A small network was shown many inputs. Here are its activations along a few directions, one row for each input.
Each table varies a few parts of the input and shows all the possible inputs, shuffled.
A made-up example of a description, with smaller parts first: ring(8) and (point or (values(2) and line(4)) or line(11)).
Shared parts are said once, and a part with two or three values counts as separate values.

Other details of the inputs vary at random and push rows far along two fixed directions, the same in every table; ignore that.

A family of inputs:
r1: [ 14 -13 -25  -7  22  27 -30   9 -22  -6  12  -3  13   6]
r2: [ -1 -10  -4  19   5 -25 -15   2   2 -13 -28  21  15  11]
r3: [-16   7  -2  12 -21 -23 -12  29   4 -31 -23   6  -9   2]
r4: [  5 -15   5  21  -6 -19  -9   6  12 -12 -10  34  -4   8]
r5: [  5 -17   5   8  -1 -33 -11  -6   9 -23  -3  27  -7   5]
r6: [  2 -10   9  14  -3 -15 -20   6  14 -13 -24  28   5   9]
r7: [ -9  17  36   6   0 -14  33 -20  15  25   6  -1   4  -8]
r8: [  1 -21   8   5   0 -34  -9  -3   8 -23  -1  26  -5   7]
r9: [ 13 -13 -28  -9  19  28 -29   8 -25  -2   8   2  12   6]
r10: [  9  22   0 -22  23  36  14 -17 -21  36  21 -33  17 -14]
r11: [ -6  22 -13 -24  -7  36  29   8  -6  35  28 -48 -12 -13]
r12: [ 15  -5 -17 -14  20  34 -33  14 -11  -5  16   3  -1   7]
r13: [  0  -6  12  17  -4 -17 -23   3  11 -17 -16  26   6  12]
r14: [  3  -9   6  23   1 -24 -13   4  13 -15  -2  29  -5   9]
r15: [ -2  14  28   0  -3 -16  39 -37  15  16   5  -6   2  -4]
r16: [ -2  -2 -33 -14  -2  29 -10  34 -15 -13  21 -16 -17  -9]
r17: [  6 -10   2  19  -1 -24 -16   4  -3 -12 -26  23  15  10]
r18: [ 11 -18 -29  -9  20  34 -19  12  -5  -1  18  10  -7   3]
r19: [ -5  10  27  -2  -9 -13  38 -39  13  18   2   0   4  -5]
r20: [ -6   8  22  -2  -4 -14  41 -37  18  18  -5  -2   4  -5]
r21: [  3 -17   3  21  -2 -19 -10   5  17 -11 -11  31  -3   6]
r22: [-19  34  15   6 -19 -19  37  -2  -3   7 -19 -31   9 -12]
r23: [-24  21  19  11 -25 -13  39  -4   9  14  -7 -27 -14 -13]
r24: [ -8  22  32   5   4 -19  26 -23   0  24  -9 -11  22  -6]
r25: [ 10  -9 -12 -20  21  31 -33  17 -14  -3  17   3  -1   3]
r26: [-18  -1   0  16 -22 -22 -14  25   2 -27 -26   0 -16   5]
r27: [  4  -5   2  22   6 -29 -20   2  -1 -16 -18  19  14  12]
r28: [  2  -9   8  19   0 -27 -15   6  12 -14  -3  31  -6   4]
r29: [  2 -11 -37 -22  -5  21  -7  22 -16 -22  20 -19 -18 -10]
r30: [ -4  10  29   1  -7 -13  38 -39  16  16   5  -6   6  -5]
r31: [ 17 -28 -27 -19  15  26 -16   2  -7  -9  19   6  -7   1]
r32: [ -5  28  38   1  -2  -9  21 -23  13  24  -8  -4  10  -7]
r33: [-20  13  16   1 -27 -19  43 -17   7   6  -7 -31 -15 -14]
r34: [ -3  -6 -35 -10   3  24 -17  28 -31 -12   3 -33 -10  -3]
r35: [ 13 -17 -21  -6  17  33 -24  11  -8  -4  28   7  -5   3]
r36: [ 12   5   0 -31  10  40  31 -26  -8  30  28 -23   0 -12]
r37: [ -7  30  -8 -30  -7  41  21   8  -9  32  17 -53  -6 -10]
r38: [ 10 -11 -23 -15  19  36 -30  13  -7  -3   4   7   0   6]
r39: [  4  -8  11  13  -7 -15 -19   7   9 -13 -23  31   4  11]
r40: [ -8 -14 -13   7 -28 -38  -4  15   9 -25 -11   2 -17   6]
r41: [ -4  26 -17 -25  -2  31  23   5 -20  32  14 -59   3 -10]
r42: [ 12 -17 -24  -8  15  35 -22  10 -11   0  25  12  -7   3]
r43: [  3 -12   0  20   3 -24 -17   3   2 -12 -27  21  16   8]
r44: [ -8  24  34   3  -8  -2  23 -26  13  25 -12   1  12  -2]
Description of these inputs: line(4) and (values(3) or line(8)).
Changing only the line(4) part turns r6 into r31. The same change can be made to r13. Which row results?
Answer: r30
Changing only the line(4) part turns r21 into r43. The same change can be made to r23. Which row results?
Answer: r34
Change only the values(3) part in r23. List by row number the other rows that result.
Answer: r11, r16

A family of inputs:
r45: [ 5  1 -1 -6  5  3  4  1  2  8 24 -2 -8 -2]
r46: [  1  -5   0 -12   4  13   6 -13  -6  -3   4  -6  -2  -5]
r47: [ 4  8  2 -6  3 19 -3  3  4 13 -3  2  6  1]
r48: [  8 -30 -24  12  -1 -18 -43  23   0 -35 -27  36   3  19]
r49: [ 7 -7 -9 -9  6 -2  8 -6 -4  4 18 -8 -3 -3]
r50: [-15  23  47  22 -16 -41  24 -18  24   0 -29  18  11  -3]
r51: [  3  -5  -2 -17   2   5   1 -10  -4   0   8 -11  -3   1]
r52: [  3   1 -10   2   8  11   1  -2  -9  14  -4  -9  12   1]
r53: [  5  -8  -7 -10  -1  17   5 -10   1   8  -3  -5   0   3]
r54: [-16  20  39  36 -16 -41  22 -13  24  16 -32  13  14   3]
r55: [-15   9 -21  -8 -21   4  14  21  -9  -6  -4 -37 -15  -8]
r56: [  1   3  -4   1  12   8   2  -5 -15   2   2 -10  10  -4]
r57: [-1  9  5  5 11 12 -3  4 -8  5  7 -4  5 -4]
r58: [  3   4  -1 -11   7  11   4  -8  -9  -2  -1  -6   9  -5]
r59: [ 3 -1  2 -7 -1 23  0 -4  8 12  2  2 -5  2]
r60: [  2  10   4   0   9   4  -7   6  -8  10  12 -10   3   0]
r61: [  4   4  -5  -3   9  -1  -2  -1 -14   6   7 -16   8   0]
r62: [-14 -17 -29  17 -26 -23 -36  55  -3 -48 -18  10 -28   8]
r63: [  4  -7  -8  -4   8   7  12 -10  -5   0  14  -3  -1  -8]
r64: [  5   4  -3 -16   4   2  -2  -5  -8   1   4 -11   8   0]
r65: [ -9   3  25  28 -21 -46  36 -25  26  10 -25  16   8   1]
r66: [ 2 -1  1 -1  8 12  7 -2  2  3 19  4 -6 -7]
r67: [  7 -20 -11   8   0 -24 -51  30   1 -39  -9  35  -5  17]
r68: [ 5 -3 -5  1  3 17  6  0  7 15 13  6 -4 -1]
r69: [-1  2  9 -9  4 18  1 -7  2  1  9  0 -7 -5]
r70: [  1   2   7 -14   1   9  -4  -4   2   4  13  -4  -9   1]
What is each input in this table made of?
Answer: values(2) and (point or (values(3) and line(4)))
Changing only the values(2) part turns r61 into r60. The same change can be made to r65. Which row results?
Answer: r68
Change only the values(3) part in r66. List by row number the other rows that result.
Answer: r45, r68
Change only the values(2) part in r53. List by row number the other rows that result.
Answer: r59
